Here are a small network's activations along a few directions, averaged over the inputs that share one value of a field.
Values that are neighbours, or in one group, have similar rows; names and order tell nothing.
In the rows, 500 means zero.
Random noise pushes rows far along 23 fixed directions. That doesn't count. These rows show it; they differ only by the noise:
[459 369 550 473 540 478 456 519 457 517 493 558 511 541 454 649 400 584
 455 563 460 436 418 552 465 619 355 425 553 507 450 470 654 599]
[307 426 502 545 575 514 366 518 446 530 494 534 530 506 371 540 508 552
 485 542 614 551 403 463 427 341 550 476 630 522 564 364 326 533]
[576 449 540 517 467 663 577 639 410 662 426 546 378 455 254 350 554 574
 462 594 525 389 417 464 513 447 451 434 459 539 510 531 392 431]
[536 359 470 533 577 533 527 492 486 570 436 437 514 627 560 584 409 340
 491 386 563 428 426 580 498 470 558 369 529 484 541 601 567 391]
[418 410 419 529 544 520 379 475 514 489 351 636 504 413 391 491 364 475
 469 614 518 496 513 518 422 411 641 468 665 584 362 475 555 610]
[569 490 448 536 404 369 457 383 428 291 399 545 492 622 530 599 583 427
 432 625 549 477 427 484 417 406 587 493 606 518 680 497 451 492]
[610 577 441 438 461 375 604 589 552 606 532 391 423 410 467 412 540 381
 507 450 481 464 663 517 522 683 534 621 502 441 367 582 480 510]
[474 548 496 457 494 424 523 568 496 445 613 586 651 444 541 538 545 541
 402 530 492 565 524 513 564 445 378 477 612 483 516 421 483 574]
[445 479 373 412 590 540 374 437 439 558 594 431 349 427 373 510 560 505
 402 538 516 589 508 495 387 417 495 554 544 601 422 363 405 550]
[654 494 477 493 434 452 471 324 524 580 443 504 418 564 428 630 516 557
 424 563 484 357 465 508 463 525 593 631 543 523 377 532 358 467]
[466 398 324 465 395 592 469 602 449 459 401 660 411 475 453 468 414 298
 439 526 443 422 537 572 523 520 557 428 440 386 412 498 609 487]
[566 377 595 531 507 474 599 403 596 431 511 564 511 570 550 485 401 483
 393 557 405 464 572 410 553 478 460 531 565 450 535 501 476 413]
[265 587 489 491 510 518 444 441 512 439 556 418 499 500 547 480 440 403
 373 610 643 556 473 435 455 315 571 487 463 490 488 533 439 278]
[577 619 547 409 544 425 333 306 578 314 563 474 627 565 510 598 417 692
 432 580 512 452 505 518 444 543 495 505 447 604 378 633 581 605]
[468 582 427 525 394 499 483 622 621 535 446 667 515 525 524 492 601 454
 562 421 513 467 558 442 400 538 625 481 564 490 405 561 377 620]
[549 434 592 628 482 483 482 425 542 545 395 519 357 532 474 498 453 545
 621 536 377 547 438 491 456 658 527 522 438 469 494 531 564 575]
[538 571 602 539 562 519 552 386 566 566 568 493 546 374 533 425 601 643
 584 470 443 599 500 442 552 473 446 642 499 598 494 448 456 523]
[644 308 574 607 609 539 537 579 608 435 568 568 582 525 408 540 491 495
 487 354 501 468 514 498 482 422 459 419 683 564 482 528 470 607]
[386 549 445 479 521 499 429 433 466 543 481 602 570 438 649 530 534 518
 600 506 451 604 437 590 574 515 561 516 462 497 542 407 603 616]
[520 389 553 699 443 591 615 454 526 447 363 653 485 413 477 444 448 485
 598 523 433 573 393 513 564 413 576 456 504 438 562 454 612 446]
[399 377 480 418 639 574 420 526 528 569 514 555 601 560 454 539 467 460
 542 468 703 361 379 588 582 534 571 465 371 454 505 610 545 466]
[479 612 436 455 496 480 428 532 403 468 523 436 552 506 457 402 462 556
 551 496 514 594 588 539 548 475 592 511 438 394 565 467 398 543]
[453 640 617 630 464 511 411 437 484 388 487 314 395 560 486 516 540 448
 526 488 387 513 465 440 429 569 433 458 411 537 526 455 504 494]
[641 482 512 555 472 555 459 601 338 353 677 423 415 478 512 454 652 468
 579 404 402 610 523 571 480 504 315 565 354 505 575 561 530 555]
[603 506 445 504 544 551 518 400 475 511 602 517 415 393 534 384 420 678
 540 604 547 895 541 488 576 339 481 653 458 484 576 504 475 472]


Field Bef:
u10: [450 384 564 586 593 488 647 603 533 425 529 554 551 536 494 540 342 607
 562 509 432 679 656 433 368 580 340 433 675 396 470 418 614 595]
u9: [517 339 605 449 551 411 609 417 469 456 598 402 567 390 427 385 532 504
 470 436 402 290 583 513 538 439 606 638 513 479 518 423 403 384]
u3: [449 552 374 504 535 477 447 354 522 597 402 493 434 418 501 550 507 489
 529 563 588 614 387 551 430 472 654 499 494 562 434 472 557 519]
u16: [442 486 632 614 647 580 528 441 553 567 575 433 520 557 521 654 583 515
 522 506 624 448 385 499 428 453 487 511 547 620 450 543 488 454]
u14: [504 584 480 551 516 510 499 342 628 557 472 480 448 501 525 525 481 486
 544 477 427 577 557 473 540 581 574 609 425 414 391 423 455 473]
u5: [632 551 463 501 511 377 473 473 527 553 448 504 529 324 522 338 516 561
 529 480 430 668 568 509 464 437 535 570 587 620 447 562 506 592]
u7: [420 574 514 522 513 521 620 451 493 455 600 451 589 421 587 603 507 536
 522 477 524 479 470 607 455 461 603 468 493 511 371 514 654 464]
u15: [518 439 519 524 522 565 501 541 418 655 448 481 502 579 624 584 391 541
 535 474 495 543 469 535 519 463 403 449 535 525 531 561 532 453]
u1: [528 436 618 416 387 428 443 557 606 585 618 507 382 596 638 569 440 681
 471 421 430 456 461 472 517 547 537 500 513 540 550 545 446 579]
u19: [339 534 578 649 453 639 483 652 516 422 390 423 447 536 516 513 376 356
 592 480 614 433 480 467 532 483 546 407 478 519 519 546 600 419]
u17: [445 613 521 599 577 438 397 542 434 471 442 494 607 428 388 462 506 629
 624 613 523 682 485 530 456 532 468 468 511 478 492 457 474 697]
u12: [535 365 393 518 492 598 476 613 341 497 365 510 413 529 471 531 539 429
 646 423 572 469 560 479 342 485 431 574 596 602 522 534 549 511]
u18: [387 462 527 606 578 579 493 531 470 469 523 550 521 514 562 538 455 514
 577 566 582 633 575 452 422 393 491 587 627 548 485 515 480 526]
u4: [438 468 448 475 586 613 279 528 417 544 429 521 395 553 461 557 553 348
 400 654 518 351 508 500 424 471 415 525 524 699 372 545 478 552]
u2: [451 409 446 590 571 609 469 399 561 482 387 492 489 514 511 653 413 439
 633 361 570 585 424 468 443 566 384 513 508 539 448 454 696 462]
u8: [603 455 453 408 343 322 304 347 389 488 425 408 313 395 457 486 434 548
 438 605 439 482 458 515 467 517 507 724 443 595 453 545 511 466]
u11: [489 580 523 475 557 408 431 435 502 580 491 409 542 551 434 506 532 491
 444 557 507 443 474 522 514 593 497 517 413 438 457 515 389 458]
u6: [495 441 457 489 434 454 596 510 468 459 444 716 599 534 597 449 518 492
 487 593 412 535 537 475 500 520 429 475 474 376 562 503 512 492]
u13: [666 519 402 451 498 426 345 463 370 675 407 447 488 532 534 459 588 533
 539 387 361 550 441 585 423 509 449 437 428 570 522 585 413 571]
Bef is arranged as a ring.
- Which values are neighbours of u15? Give them in the order they are listed. => u9, u13
- Which values are neighbours of u14? Give them in the order they are listed. => u10, u5
- Which values are neighbours of u2? Give them in the order they are listed. => u7, u18
- Which values are neighbours of u12? Give them in the order they are listed. => u1, u4
- How many steps from neighbour to neighbour lead from u19 to u16, at the fewest? => 8
